These are the activations of a small neural network, seen along a few directions. Each row is one input.
In each table, some parts of the input vary, and every possible input appears once, in random order.
Descriptions start from the smaller parts, as in this example, which fits no table here: one of 5 places around a ring, together with either a single point or one of 11 places along a line or (one of 3 separate values, together with one of 4 places along a line).
Shared parts are said once, and a part with two or three values counts as separate values.
(in the rows, 128 means zero)

Other details of the inputs vary at random and push rows far along two fixed directions, the same in every table; ignore that.

Rows:
row 1: [163 108 145  98 130 162 123 143 156 105 122 105 120 119]
row 2: [ 88 150 116 180 121  70 104 110 108  96  82 121 141  93]
row 3: [ 82 157 110 186 110 119 149  85 128 122 134 199 149 109]
row 4: [155 104 143  95 132 164 120 143 146 107 125 107 117 123]
row 5: [150  89 147  93 131 142  78 149 114 104 100  55 117 128]
row 6: [151 114 136  91 137 162 141 146 135 153 158 127 116 156]
row 7: [130 153 115 137 129 149 176 116 151 156 168 188 136 141]
row 8: [144 157 117 142 128 143 182 117 170 149 158 184 137 134]
row 9: [148 103 143  93 131 167 117 140 136 110 129 108 118 127]
row 10: [ 93 154 120 181 122  67 109 114 121  90  81 121 141  90]
row 11: [138  90 146  83 129 163 117 139 122 119 139 117 109 131]
row 12: [153  94 149  90 136 140  86 157 124  96  98  58 113 122]
row 13: [ 75 136 120 157 135  21  80 136  64 128  85  79 123 123]
row 14: [142 113 134 101 119 212 169 110 149 139 182 192 127 135]
row 15: [166 112 138  88 141 146 130 156 143 141 136  97 114 148]
row 16: [117 137 123 139 117 174 163 100 146 129 158 196 137 122]
row 17: [137  92 146  87 129 166 116 137 120 118 139 116 113 132]
row 18: [ 80 151 113 167 132  42 111 124  94 134 102 120 128 123]
row 19: [168 130 134 114 119 214 174 116 182 125 164 179 137 124]
row 20: [ 74 133 119 171 116  72  98 105  87 109  99 128 135 105]
row 21: [ 97 160 108 182 125  49 109 120 104 131  91 111 143 120]
row 22: [164 117 131  98 132 166 137 142 140 155 153 119 126 155]
row 23: [158 100 141  83 143 122  90 165 108 138 112  46 112 148]
row 24: [118 109 132 118 134  80  82 148  80 141 106  65 119 142]
row 25: [ 97 179 102 185 124  90 167 103 138 143 136 190 147 121]
row 26: [115 136 125 137 119 171 165 104 149 125 159 198 134 123]
row 27: [ 81 164 106 172 124  84 162 101 115 155 151 200 136 127]
row 28: [126 147 115 142 122 154 170 111 142 164 170 188 139 148]
row 29: [ 79 153 110 170 126  59 123 112  87 146 120 143 136 124]
row 30: [163 124 132 116 118 217 169 114 174 129 168 181 137 131]
row 31: [165 103 142  86 142 124  93 167 116 134 107  44 114 146]
row 32: [149 101 143  91 132 163 117 141 139 111 129 109 115 126]
row 33: [160 117 134  89 139 158 143 147 145 150 154 123 116 151]
row 34: [174 104 143  93 137 123  92 165 126 131 101  39 120 146]
row 35: [ 85 172 102 182 122  93 160  98 120 154 144 193 145 127]
row 36: [154 123 132 107 121 216 170 113 166 131 173 185 132 130]
row 37: [140  83 151  80 136 139  84 155 113 104 106  65 105 129]
row 38: [ 98 158 115 190 114  83 120 102 127 100  93 139 149  94]
row 39: [141 127 132 125 136  78  91 152 112 125  86  52 125 129]
row 40: [101 169 110 181 128  57 133 117 125 128 102 135 143 115]
Each input here is: one of 2 separate values, together with one of 4 places along a line, together with one of 5 places along a line.
Question: The inputs of row 13 and row 24 match in every part but the place on the line of 4. If row 26 is changed in the same way as row 13 into row 24, which row does it become?
Answer: row 3
Question: The inputs of row 2 and row 4 match in every part but the place on the line of 4. If row 19 is changed in the same way as row 2 into row 4, which row does it become?
Answer: row 1
Question: Which other rows does row 14 become when the choice among 2 separate values takes its other values? List them by row number.
Answer: row 29
Question: Which other rows does row 10 become when the place on the line of 5 takes its other values? List them by row number.
Answer: row 9, row 12, row 17, row 26
